A small network was trained on invented records. Each row is its activation on one of them, seen along a few directions.
Each row is followed by the record's values for the fields Mip, Nasi, Mabos, Mamib, Tam.
Not every record has every field; a missing one is written absent.
The largest differences between rows may come from other fields.
(in the rows, 500 means zero)
Random noise pushes rows far along 21 fixed directions. That doesn't count. These rows show it; they differ only by the noise:
519	692	671	496	452	490	510	632	809	501	534	542	714	540	611	537	707	609	542	545	616	584	478	570	572	447	422	576	477	505	284	569	603	632	462	736	366	304	315	733	463	559	557
395	762	551	420	302	598	573	511	500	502	519	676	374	558	428	653	649	511	402	609	637	593	459	339	518	399	660	511	397	506	577	485	432	490	566	319	381	593	533	342	433	531	463
504	372	537	446	636	479	353	587	348	402	433	386	712	478	490	534	298	477	631	380	419	489	480	626	589	647	425	505	622	423	462	518	652	507	549	500	469	468	452	623	609	399	662
631	354	551	600	645	407	297	541	536	828	674	486	733	418	644	377	392	463	582	544	541	492	620	594	485	513	375	424	473	460	357	497	452	556	614	611	609	272	453	367	335	672	557
558	344	535	509	547	595	624	601	588	294	454	552	601	490	549	414	448	396	614	457	322	539	327	658	408	673	379	521	398	565	479	483	387	532	226	546	583	476	545	635	549	460	631
575	764	573	568	288	367	316	424	453	705	521	496	519	507	712	576	566	633	473	406	538	267	573	637	408	473	445	533	519	665	384	405	619	643	523	511	483	384	463	298	561	585	446
501	466	640	543	349	440	642	755	526	485	387	677	460	518	521	432	732	663	676	529	528	548	423	452	471	384	613	545	386	639	513	398	455	566	426	504	383	581	406	421	393	540	519
481	520	487	456	635	612	572	601	569	392	492	531	256	480	381	532	412	315	579	651	436	376	438	386	515	537	489	585	455	397	507	571	265	550	539	406	556	434	403	608	458	576	420
603	534	525	559	461	456	555	589	708	543	458	542	517	460	566	478	523	535	627	488	531	420	501	574	435	631	513	519	444	474	357	442	469	519	467	604	630	297	493	509	536	566	372
691	459	370	527	550	674	335	503	486	433	504	330	375	560	498	457	322	444	657	309	293	589	414	629	576	620	429	508	549	472	461	600	536	459	492	610	703	558	394	417	621	451	463
637	488	491	571	564	436	409	806	516	642	528	648	478	456	507	448	362	594	489	408	304	603	421	520	708	487	496	714	596	406	447	473	729	550	611	592	515	357	428	547	559	622	604
519	514	696	529	403	492	557	461	641	600	667	496	571	404	638	535	326	293	550	593	534	556	430	592	557	440	425	480	142	625	442	585	428	520	443	323	405	512	708	501	429	637	602
503	271	514	455	436	525	647	578	478	250	370	411	484	570	507	577	535	546	374	337	551	597	413	500	499	511	381	312	439	457	487	550	502	551	327	520	600	645	241	494	724	280	499
692	698	549	510	460	571	484	696	577	469	385	614	596	573	573	464	592	619	732	428	390	483	422	608	467	572	388	647	574	599	394	416	408	665	476	524	487	476	280	495	523	658	534
482	559	708	577	508	672	659	552	524	424	308	547	588	438	653	416	633	545	508	580	679	439	307	321	357	327	450	486	469	420	617	652	386	649	468	493	389	420	283	432	617	426	459
447	689	612	468	497	508	296	543	327	462	442	354	495	537	610	448	550	756	684	431	633	426	615	525	378	382	651	537	666	536	604	564	590	562	726	581	404	710	338	501	418	423	389
487	644	394	451	457	570	489	451	583	666	521	680	705	477	497	492	558	497	539	504	347	431	437	227	414	450	322	628	455	458	462	557	420	410	478	555	358	351	618	293	493	593	499
465	506	542	544	572	532	393	436	460	467	471	468	505	493	493	579	504	430	425	672	536	396	529	630	445	747	605	459	610	467	445	362	635	572	471	493	656	348	548	594	442	513	500
609	758	557	482	469	705	531	276	569	346	437	361	721	515	480	575	542	443	577	641	557	528	443	461	560	504	400	457	510	543	460	539	643	522	469	405	447	575	515	552	608	654	489
460	515	503	448	462	501	388	337	417	362	602	315	645	532	671	488	474	560	468	374	478	449	587	622	301	475	360	371	472	651	523	545	518	498	383	597	543	721	531	519	528	381	520
433	426	538	434	382	462	618	524	474	361	509	478	365	557	506	502	642	561	344	431	455	417	455	477	369	366	480	447	364	637	583	532	488	583	274	564	480	677	445	479	529	505	485
469	601	526	239	381	563	497	660	407	537	597	783	578	515	264	574	652	469	547	436	553	449	465	572	534	440	582	576	452	478	539	663	447	725	421	504	367	393	468	430	445	647	453
524	523	603	501	541	468	483	621	629	650	657	604	661	390	516	328	588	483	727	502	608	476	465	490	588	244	448	588	419	424	443	742	456	552	534	750	322	150	436	515	433	550	520

334	620	597	541	457	475	519	390	585	426	493	355	276	576	415	633	694	453	406	839	463	437	506	296	559	417	692	507	401	668	498	347	655	398	469	450	339	631	621	597	295	655	590 -> Mip=absent, Nasi=absent, Mabos=n1, Mamib=absent, Tam=absent
591	675	537	436	489	449	561	397	500	455	336	310	512	571	566	431	472	608	514	323	383	214	444	493	369	416	296	664	561	570	543	567	513	580	457	515	316	546	397	530	688	690	484 -> Mip=v1, Nasi=absent, Mabos=n2, Mamib=y2, Tam=absent
506	559	437	461	617	422	361	372	373	607	479	277	571	494	499	539	517	618	358	444	695	293	678	250	474	289	397	353	701	324	523	602	529	504	765	575	498	443	229	320	656	531	370 -> Mip=v2, Nasi=absent, Mabos=n1, Mamib=absent, Tam=absent
517	321	539	502	557	639	636	608	554	595	335	625	635	514	544	472	427	569	313	574	452	727	392	336	333	682	552	502	447	378	604	437	480	485	493	378	574	692	550	395	397	609	510 -> Mip=absent, Nasi=u3, Mabos=n3, Mamib=absent, Tam=h3
463	579	527	451	624	486	487	470	529	474	641	501	626	427	514	517	402	409	335	569	587	465	556	530	485	513	525	444	497	406	538	493	505	485	557	490	554	349	620	612	537	593	590 -> Mip=v1, Nasi=absent, Mabos=n1, Mamib=absent, Tam=absent
447	665	497	453	338	446	514	291	558	533	400	278	217	721	538	584	505	561	329	377	404	443	450	458	413	523	481	618	438	615	534	445	491	376	491	411	316	701	525	375	488	573	552 -> Mip=absent, Nasi=absent, Mabos=n2, Mamib=y1, Tam=h1
355	330	521	451	380	502	408	566	401	636	350	571	525	573	416	693	712	503	527	565	472	435	473	281	506	526	497	415	421	550	392	470	488	582	430	455	372	527	350	235	382	433	497 -> Mip=absent, Nasi=absent, Mabos=n1, Mamib=absent, Tam=absent
517	627	559	558	377	468	492	430	630	486	549	445	370	469	705	692	303	377	442	497	539	445	526	656	491	651	409	460	327	574	345	469	434	546	497	305	644	539	558	578	599	421	410 -> Mip=v2, Nasi=u2, Mabos=n3, Mamib=absent, Tam=h2
481	585	301	437	524	498	248	263	418	474	543	335	521	552	423	685	546	389	521	508	382	209	673	531	428	683	420	357	611	591	355	398	502	498	444	557	659	454	531	420	538	514	414 -> Mip=absent, Nasi=absent, Mabos=n1, Mamib=absent, Tam=absent
483	384	491	447	618	607	458	301	553	506	527	177	426	642	506	439	402	310	521	395	507	532	455	490	411	522	399	348	364	462	552	643	175	362	497	503	473	581	438	321	469	515	608 -> Mip=v2, Nasi=absent, Mabos=n1, Mamib=absent, Tam=h1
486	708	477	488	363	552	549	272	400	317	571	518	488	445	627	573	489	551	168	498	473	363	532	600	348	441	375	501	535	638	583	553	719	721	299	430	630	714	612	678	692	466	323 -> Mip=absent, Nasi=u8, Mabos=n3, Mamib=absent, Tam=h2
565	366	606	543	612	576	555	494	509	522	484	481	648	420	521	395	413	398	466	533	518	541	397	581	482	546	535	463	459	456	587	560	537	539	434	496	521	413	598	517	549	617	592 -> Mip=v2, Nasi=absent, Mabos=n2, Mamib=y1, Tam=h2
570	537	312	542	330	391	399	406	553	636	672	537	588	508	462	519	573	512	860	537	413	622	648	347	776	272	193	514	405	671	220	520	482	338	562	517	367	595	456	377	356	422	460 -> Mip=v1, Nasi=absent, Mabos=n2, Mamib=y2, Tam=absent
637	411	482	546	581	484	547	654	637	534	304	515	588	614	515	486	470	610	642	549	401	636	524	499	499	760	373	554	573	492	326	289	413	530	564	407	593	632	315	564	376	645	505 -> Mip=v1, Nasi=u7, Mabos=n3, Mamib=absent, Tam=h1
448	437	628	555	548	444	581	465	443	315	334	299	568	443	433	590	598	382	670	610	652	283	532	486	488	542	695	199	431	594	536	323	465	477	463	347	514	509	586	481	654	548	544 -> Mip=v2, Nasi=u7, Mabos=n3, Mamib=absent, Tam=h1
459	524	424	457	612	425	514	598	528	439	561	423	238	577	413	506	629	553	280	524	432	335	589	348	416	371	588	464	529	510	587	420	393	500	511	636	588	542	366	510	489	673	500 -> Mip=absent, Nasi=absent, Mabos=n2, Mamib=y2, Tam=absent
446	240	363	638	668	711	423	566	455	281	509	535	409	496	482	522	587	390	531	818	248	588	531	386	427	652	481	342	532	636	469	340	439	542	312	532	837	797	463	647	290	373	465 -> Mip=v2, Nasi=absent, Mabos=n2, Mamib=y2, Tam=absent
544	360	538	549	673	625	562	386	596	514	352	232	581	643	544	351	629	564	343	508	517	588	426	311	302	499	550	376	554	439	655	484	402	343	489	660	483	568	393	322	453	644	628 -> Mip=absent, Nasi=u6, Mabos=n3, Mamib=absent, Tam=h1
471	452	637	382	498	420	392	470	414	595	485	413	684	524	411	560	473	471	694	499	742	513	600	699	606	584	566	461	514	438	403	591	566	605	626	414	362	446	450	549	374	525	489 -> Mip=absent, Nasi=u8, Mabos=n3, Mamib=absent, Tam=h2
479	499	426	434	558	657	616	479	644	534	496	533	599	393	412	592	484	352	538	599	608	464	524	162	427	474	497	318	332	331	509	634	234	422	557	421	592	474	551	317	575	561	286 -> Mip=absent, Nasi=u5, Mabos=n3, Mamib=absent, Tam=h3
671	595	307	667	742	737	275	510	558	441	613	496	508	446	634	470	294	324	491	492	194	557	401	546	588	623	271	548	692	418	405	509	453	478	516	639	770	277	418	570	696	410	629 -> Mip=absent, Nasi=absent, Mabos=n2, Mamib=y1, Tam=absent
312	175	480	418	522	473	516	495	370	563	538	601	420	463	414	468	373	451	308	465	522	600	434	558	498	602	574	563	499	286	587	649	631	458	440	551	503	395	626	557	400	226	484 -> Mip=absent, Nasi=absent, Mabos=n2, Mamib=y1, Tam=absent
487	695	446	503	607	734	419	677	502	294	538	619	510	508	500	523	660	454	606	591	253	467	433	391	409	453	562	500	554	668	583	428	305	553	420	568	538	621	480	540	507	573	611 -> Mip=absent, Nasi=absent, Mabos=n2, Mamib=y1, Tam=absent
496	599	497	474	425	402	407	764	589	589	564	648	645	449	587	652	558	553	466	339	325	411	495	422	556	396	391	521	427	593	364	500	535	608	438	610	424	424	453	474	668	556	597 -> Mip=v2, Nasi=u5, Mabos=n3, Mamib=absent, Tam=h3
651	642	554	529	617	472	594	370	520	507	363	463	730	398	515	343	482	545	708	594	627	243	541	518	387	534	374	598	656	411	484	491	489	575	585	481	481	272	477	576	562	703	367 -> Mip=v2, Nasi=absent, Mabos=n1, Mamib=absent, Tam=absent
615	529	611	741	516	429	326	608	530	558	535	450	521	557	579	448	704	589	621	654	516	686	534	659	727	472	646	439	604	676	351	212	734	507	549	623	533	413	384	524	355	587	756 -> Mip=absent, Nasi=absent, Mabos=n1, Mamib=absent, Tam=absent
621	678	453	437	413	430	577	559	561	498	562	564	592	478	528	485	407	595	432	230	516	558	500	591	533	445	517	527	484	463	550	501	534	449	546	515	517	481	603	457	749	595	502 -> Mip=absent, Nasi=absent, Mabos=n1, Mamib=absent, Tam=absent
510	370	556	695	620	546	493	564	571	562	472	456	365	463	561	488	531	437	345	671	515	572	432	392	557	482	615	400	501	445	520	409	543	471	535	545	637	376	433	446	486	516	582 -> Mip=v1, Nasi=absent, Mabos=n1, Mamib=absent, Tam=absent
383	643	390	300	384	443	505	468	584	506	520	562	566	479	259	657	649	431	736	496	418	226	574	343	532	473	501	546	388	559	388	581	491	484	422	539	333	427	680	501	515	602	328 -> Mip=v2, Nasi=u7, Mabos=n3, Mamib=absent, Tam=h1
521	493	604	494	528	621	692	537	498	339	454	563	531	482	406	371	689	574	390	623	663	628	417	513	456	415	711	447	530	448	696	528	626	584	408	574	538	548	508	597	488	607	466 -> Mip=v1, Nasi=absent, Mabos=n1, Mamib=absent, Tam=absent
498	439	491	440	525	444	538	445	399	482	485	381	602	554	511	404	494	629	366	310	526	533	535	506	344	475	598	400	535	511	698	454	501	384	504	535	484	656	604	377	572	554	586 -> Mip=absent, Nasi=u4, Mabos=n3, Mamib=absent, Tam=h1
391	410	430	526	420	436	521	309	393	516	471	363	342	562	530	539	541	598	262	545	446	447	581	296	411	373	422	424	471	595	566	483	615	484	461	422	501	862	510	419	450	470	364 -> Mip=v1, Nasi=u7, Mabos=n3, Mamib=absent, Tam=h1
421	374	593	548	524	340	457	555	575	469	542	361	552	434	661	651	405	404	498	513	540	390	616	543	437	594	478	265	324	585	375	378	377	466	493	446	603	526	548	542	539	414	567 -> Mip=absent, Nasi=absent, Mabos=n1, Mamib=absent, Tam=absent
344	377	499	286	571	409	484	731	457	429	566	509	715	459	488	563	541	628	509	350	532	444	662	302	396	309	435	370	448	474	536	660	353	554	553	609	392	732	347	564	523	428	448 -> Mip=absent, Nasi=absent, Mabos=n2, Mamib=y1, Tam=h3
649	339	400	488	380	559	575	576	667	623	580	651	567	501	434	541	523	454	420	395	460	749	413	492	667	491	332	446	363	423	345	633	529	534	363	599	619	398	404	374	581	493	436 -> Mip=v1, Nasi=absent, Mabos=n1, Mamib=absent, Tam=absent
555	532	304	458	356	552	411	303	348	670	485	766	628	556	520	409	472	579	600	437	392	542	503	618	405	677	209	739	687	478	395	522	494	528	432	487	494	406	515	375	345	312	393 -> Mip=v2, Nasi=absent, Mabos=n2, Mamib=y2, Tam=absent
482	619	525	553	496	655	349	397	514	516	584	477	447	640	453	500	710	458	480	671	504	710	456	608	593	538	658	498	560	587	498	424	624	467	464	590	485	483	529	481	279	551	674 -> Mip=v2, Nasi=u2, Mabos=n3, Mamib=absent, Tam=h2
583	527	395	514	485	651	467	394	494	498	399	450	325	543	440	529	525	468	621	621	364	377	525	418	347	635	495	508	508	592	491	454	385	552	463	413	675	701	476	385	390	621	242 -> Mip=absent, Nasi=absent, Mabos=n1, Mamib=absent, Tam=absent

Here are new rows. What are their fields?
529	643	453	444	552	500	532	594	499	408	828	611	166	502	410	423	523	372	349	508	412	456	503	573	610	183	461	594	441	593	613	621	312	632	448	546	507	500	412	631	480	671	583 -> Mip=v2, Nasi=absent, Mabos=n2, Mamib=y1, Tam=h2
515	264	473	475	613	449	458	311	205	455	483	401	660	516	366	511	415	358	470	611	504	488	493	451	726	419	141	438	623	449	439	526	589	534	489	327	364	442	289	479	504	445	727 -> Mip=v1, Nasi=absent, Mabos=n1, Mamib=absent, Tam=absent
562	467	612	512	465	549	444	535	531	730	380	453	616	495	521	578	358	578	461	534	529	675	496	456	553	628	643	523	439	430	494	526	756	554	660	339	487	716	602	433	427	707	392 -> Mip=absent, Nasi=u8, Mabos=n3, Mamib=absent, Tam=h2
429	701	528	514	546	662	400	319	434	361	410	374	727	522	594	459	587	590	668	550	599	561	505	432	447	449	434	511	692	484	530	591	558	440	581	562	348	585	431	582	494	278	521 -> Mip=absent, Nasi=u5, Mabos=n3, Mamib=absent, Tam=h3
369	498	630	480	419	510	505	628	505	482	415	525	441	498	476	761	558	481	302	564	627	552	454	415	654	489	626	412	444	440	460	524	658	625	534	406	449	516	383	545	583	418	503 -> Mip=v1, Nasi=absent, Mabos=n1, Mamib=absent, Tam=absent
490	439	543	677	443	519	497	330	451	538	451	440	621	452	634	450	508	501	605	632	590	613	489	429	522	446	444	407	458	562	485	437	559	377	517	416	466	561	573	385	454	332	543 -> Mip=absent, Nasi=absent, Mabos=n2, Mamib=y2, Tam=absent
493	478	446	525	697	381	578	606	562	473	531	465	300	481	545	395	377	506	403	533	354	309	538	324	366	428	408	596	501	446	564	424	277	435	579	516	545	480	443	577	485	637	525 -> Mip=absent, Nasi=absent, Mabos=n1, Mamib=absent, Tam=absent
658	391	433	454	697	556	591	464	370	504	525	637	756	402	253	325	517	370	591	646	451	428	490	514	536	503	441	493	599	469	586	455	480	593	425	435	547	358	588	505	474	845	552 -> Mip=v1, Nasi=absent, Mabos=n1, Mamib=absent, Tam=absent
530	656	488	519	408	608	463	473	591	662	342	545	419	506	561	446	563	611	612	379	605	413	424	490	332	614	658	617	546	341	520	627	486	490	580	638	533	287	495	299	551	421	216 -> Mip=absent, Nasi=u2, Mabos=n3, Mamib=absent, Tam=h2
346	670	411	253	267	468	397	224	387	598	510	474	431	600	276	646	609	572	622	523	596	392	661	485	481	554	596	627	509	534	456	625	659	473	556	445	310	644	644	447	265	488	201 -> Mip=absent, Nasi=u2, Mabos=n3, Mamib=absent, Tam=h2
422	254	499	371	636	582	364	613	551	715	483	580	715	469	335	620	629	435	380	626	410	373	525	320	469	580	462	458	505	370	390	693	610	752	392	694	512	373	386	512	373	677	360 -> Mip=absent, Nasi=absent, Mabos=n1, Mamib=absent, Tam=absent
578	251	441	656	594	379	802	363	589	424	608	497	409	403	492	130	537	468	439	607	515	493	468	495	459	287	382	516	436	496	602	509	464	391	303	660	577	366	605	628	468	531	497 -> Mip=absent, Nasi=absent, Mabos=n2, Mamib=y2, Tam=absent
442	568	322	430	430	385	283	571	413	520	627	572	516	493	429	675	446	553	549	417	373	493	677	491	614	572	527	483	565	542	371	371	636	404	593	517	578	546	593	485	505	409	481 -> Mip=v1, Nasi=absent, Mabos=n1, Mamib=absent, Tam=absent
479	417	604	417	513	525	500	640	497	553	321	451	643	582	545	573	475	544	487	399	347	470	432	423	274	655	560	458	382	600	586	395	365	508	458	389	424	756	561	342	474	706	623 -> Mip=v2, Nasi=absent, Mabos=n1, Mamib=absent, Tam=absent
379	539	594	495	372	445	513	523	456	418	349	365	311	635	512	542	687	631	532	437	539	496	430	420	522	357	604	527	498	599	542	500	541	460	495	525	268	645	347	445	491	364	580 -> Mip=absent, Nasi=u5, Mabos=n3, Mamib=absent, Tam=h3
446	510	455	506	712	561	445	624	592	383	555	458	492	476	574	518	320	384	476	477	319	470	457	438	492	545	395	556	522	425	504	541	354	446	533	559	547	466	492	704	584	422	636 -> Mip=v2, Nasi=absent, Mabos=n2, Mamib=y2, Tam=absent
613	318	552	444	595	639	579	554	697	620	617	545	602	456	560	398	307	324	428	416	531	640	404	690	387	649	432	468	307	363	499	732	269	617	386	551	663	402	538	510	458	619	452 -> Mip=absent, Nasi=u5, Mabos=n3, Mamib=absent, Tam=h3
506	309	641	511	440	507	571	694	642	534	397	524	470	553	655	570	432	544	378	445	485	627	419	582	422	663	455	485	339	517	408	507	448	661	404	455	581	654	352	560	448	484	477 -> Mip=v1, Nasi=absent, Mabos=n1, Mamib=absent, Tam=absent
537	696	538	638	384	587	560	440	722	551	371	476	244	433	702	531	315	503	762	584	578	480	496	450	423	621	511	639	397	477	392	548	328	450	687	326	593	590	516	549	453	343	130 -> Mip=absent, Nasi=absent, Mabos=n1, Mamib=absent, Tam=absent
